Each row below holds a small network's activations on one input, seen along a few directions.
In each table, some parts of the input vary, and every possible input appears once, in random order.
A made-up example of a description, with smaller parts first: line(4) and (point or ring(11) or (values(2) and ring(8))).
Shared parts are said once, and a part with two or three values counts as separate values.
In the rows, 128 means zero.

Other details of the inputs vary at random and push rows far along two fixed directions, the same in every table; ignore that.

Rows:
r1: [ 95 159 175 165  68 152 141 163 161  84 152]
r2: [159  99  87 123 140 121 157 140  94 188 101]
r3: [132 134 161 142 113  98 149 107 178  82 164]
r4: [ 98 144 150 122 137 110 108 101 143  80 171]
r5: [149 121 119  92 175 103 121  77 113 118 152]
r6: [127 109 132 103 191  74 146  73 141 128 174]
r7: [117 137 101 155 101 183 147 173 118 158  96]
r8: [ 78 140 157 134 113 110 119 137 146 107 146]
r9: [ 78 144 164 130 109 110 109 138 132  91 147]
r10: [ 82 143 139 156  74 144 116 179 124 123 112]
r11: [ 73 155 141 148 105 162 126 156 138 112 122]
r12: [135 124 112 100 191 104 139  80 122 139 146]
r13: [171 127  61 117 151 131 120 125  79 184  83]
r14: [216  50 103 100 177 200 120 122 125 181  42]
r15: [136 129 108 110 173 121 126  89 117 126 139]
r16: [131 131 158 138 110 111 153 130 146 118 149]
r17: [148  90 121 102 179  71 160  84 134 151 162]
r18: [ 90 150 150 162  81 171 143 166 149 112 129]
r19: [103 150 120 146  85 156  97 170  99 122  97]
r20: [ 83 171 130 149  81 165 103 166 128 116 114]
r21: [166  91  95 107 188  92 166  85 124 170 151]
r22: [142 138  79 150 104 162 115 178  75 194  59]
r23: [166 132  75 109 138 144 114 133  75 169  81]
r24: [146  90 151 105 172  62 166  79 137 131 176]
r25: [108 137 109 143  98 150 125 174  98 160  85]
r26: [ 75 167 157 133  89 170  98 145 134  71 129]
r27: [104 134 153 117 115 124 100 133 111  90 135]
r28: [ 68 164 158 140  87 128  99 152 144  93 138]
r29: [118 147 143 126 102 138  85 130 119  95 133]
r30: [137 107 114 114 162  85 140 100 129 153 143]
r31: [189  99  78 117 154 112 166 115 101 208 104]
r32: [199  56 129  91 177 104 105 139 154 108 100]
r33: [144 131 139 144  97 106 146 128 156 115 128]
r34: [222 109  73 103 115 231 106 197 130 188  26]
r35: [102 146 177 152 107 140 155 134 162  85 162]
r36: [ 98 142 152 133 139 108 113 109 148 105 167]
r37: [101 128 141 133 135 109 130 114 151 112 163]
r38: [185 135  53 122 127 194 109 138  66 189  57]
r39: [ 93 145 171 135  81 144  77 148 121  73 139]
r40: [102 135 121 141 128 143 137 135 137 130 128]
r41: [112 157 103 156 108 179 113 165 110 156  91]
r42: [110 149 127 164  67 174 138 178 135 137 112]
r43: [154 124 120 104 154 119 104  84 115 118 150]
r44: [158  96 160 108 172  60 171  77 136 122 178]
r45: [140 118 161 129 156  85 164  78 179  83 179]
r46: [ 91 137 163 130 135  90 110 111 149 102 164]
r47: [184  95 124 115 155  67 166  86 134 136 139]
Description of these inputs: values(3) or (line(4) and line(11)).
- Which of the alternatives is r20? => line(4) and line(11)

Rows:
r48: [120 146 131 142 105 143 126 133 131 124 128]
r49: [141 118 142 121 116 137 116 140 142 103 123]
r50: [119 116 148 132 103 136 100 153 146 108 110]
r51: [115 138 129 134 117 125 120 130 123 116 135]
r52: [110 135 128 117 146 164 104 126 145 109 125]
r53: [174 103  79 127 159 134 154 130 104 192  93]
r54: [177 113  73 119 153 132 145 116  92 188 101]
r55: [176 115  70 115 153 127 143 118  88 189 100]
r56: [121 149 125 140 108 137 119 134 123 122 125]
r57: [103 143 137 137 110 130 119 141 125 117 130]
r58: [111 133 137 132 118 130 130 132 130 126 135]
r59: [111 129 138 135 123 129 137 140 141 128 133]
r60: [122 146 132 134 116 123 119 126 122 114 130]
r61: [100 138 136 140 112 129 117 146 128 120 131]
r62: [136 119 148 112 166  88 149  78 153 110 171]
r63: [112 138 135 129 119 119 120 134 119 119 128]
r64: [120 145 132 133 113 129 126 125 131 121 137]
r65: [101 137 137 137 110 130 123 147 131 125 133]
r66: [110 132 141 142 109 141 136 146 139 119 125]
r67: [120 141 139 147 106 146 134 139 144 114 126]
r68: [180 112  74 119 156 133 154 119  99 188  96]
r69: [169 108  76 121 158 130 145 125  95 197  99]
r70: [137  84 171  78 229  24 164  24 166  96 222]
r71: [115 133 137 144 107 143 134 143 140 113 127]
r72: [109 134 135 132 121 117 118 139 123 122 129]
r73: [117 129 139 128 121 168 108 137 119 118 113]
r74: [147 131 142 130 105 155 115 150 142 109 120]
r75: [109 144 134 137 104 129 115 141 121 109 128]
r76: [110 136 134 129 117 125 127 134 126 126 135]
r77: [145  96 161  96 162  87 121  95 152  96 152]
- Describe the family of inputs behind these rows. => values(2) or (line(4) and (point or line(6)))

Rows:
r78: [150 162  57 140 101 158 123 168  95 189  89]
r79: [122  99 139  99 218  80 157  58 132 134 167]
r80: [128 129 107 128 164  80 141  83 144 138 146]
r81: [134 129 135 142  89 163 136 170 155 127 111]
r82: [ 62 160 155 141  99 171 116 167 131 106 136]
r83: [148 122  72 108  95 158 103 179  56 174  52]
r84: [124 121 138 150  82 147 125 192 151 121  94]
r85: [117 101 182  92 189  80  96  61 162  47 194]
r86: [ 63 150 175 138  92 156  67 166 152  35 138]
r87: [139 161  58 150 122 152 134 149 100 179  72]
r88: [172 114 107 109 178  86 170  80  84 154 151]
r89: [174 133  89 134 105 200 110 146  96 163  57]
r90: [151  94 106  88 195 107 146  90 109 174 157]
r91: [ 87 132 134 147  91 171 116 167 129 148 118]
r92: [174 106 117  89 172  57 102  83  97 170 130]
r93: [201 128  29 101 200 102 156  92  81 213 102]
r94: [120 112 158 136 146  72 160  78 133 105 170]
r95: [ 88 165 162 161  48 152 126 174 118  97 145]
r96: [209  90  67 117 171  98 170  93  71 215 113]
r97: [102 119 182 124 165  56 161  59 143  72 200]
r98: [177 116  82 136 108 165 143 184 119 182  67]
r99: [146 149  60 150  98 154 123 162 106 194  84]
r100: [133 111 193  97 178  87 130  49 182  57 199]
r101: [ 86 156 197 144  65 169 110 153 189  52 152]
r102: [101 120 164 158  84 130 116 189 160  97  97]
r103: [ 95  97 165 112 189  80 146  65 158 111 182]
r104: [ 92 157 163 149  73 192  78 163 144  69 111]
r105: [ 91 151 189 144  66 162 121 165 188  60 150]
- Describe the family of inputs behind these rows. => values(2) or line(11) or (values(3) and ring(5))
- A walk changes only the ring(5) part. It starts at r82 and steps to r90. List the rest of the walk in order. => r91, r103, r79
- A walk changes only the line(11) part. It starts at r102 and steps to r84. List the rest of the walk in order. => r98, r81, r105, r101, r100, r89, r104, r85, r86

Rows:
r106: [120 158 154 147  94 155 155 129 174 109 146]
r107: [ 31 179 179 136 122 110  96 116 173  54 195]
r108: [202  91 103  89 193  43 167  61  80 160 151]
r109: [ 46 195 150 168  63 173  82 152 143  60 161]
r110: [136 119 152 118  75 179  62 196 157  80  83]
r111: [ 77  99 184  78 235  32 118  31 161  77 235]
r112: [170 113 150 113 116 172  69 144 155  89  84]
r113: [142  91 127  65 235  71 125  33  97 141 166]
r114: [113  91 150 116 158  39 142  96 140 125 172]
r115: [149  70 127 108 207  87 181  87 159 145 158]
r116: [108 178 133 163  51 128 129 174 127 110 115]
r117: [169 148  51 115 137 179 112 119  45 197  66]
r118: [181 119  42 152 131 176 176 154 121 218  63]
r119: [193  91  67 140 140 195 166 163  83 217  53]
r120: [ 76 144 170 157  41 133 110 194 117 102 121]
r121: [ 93 156 188 158  62 188 136 157 158  81 143]
r122: [170 133  47 153 112 116 150 170  85 213  64]
- Describe the family of inputs behind these rows. => values(2) or (values(3) and ring(5))
- Change only the values(3) part in r120. List by row number the other rows that result. => r113, r119
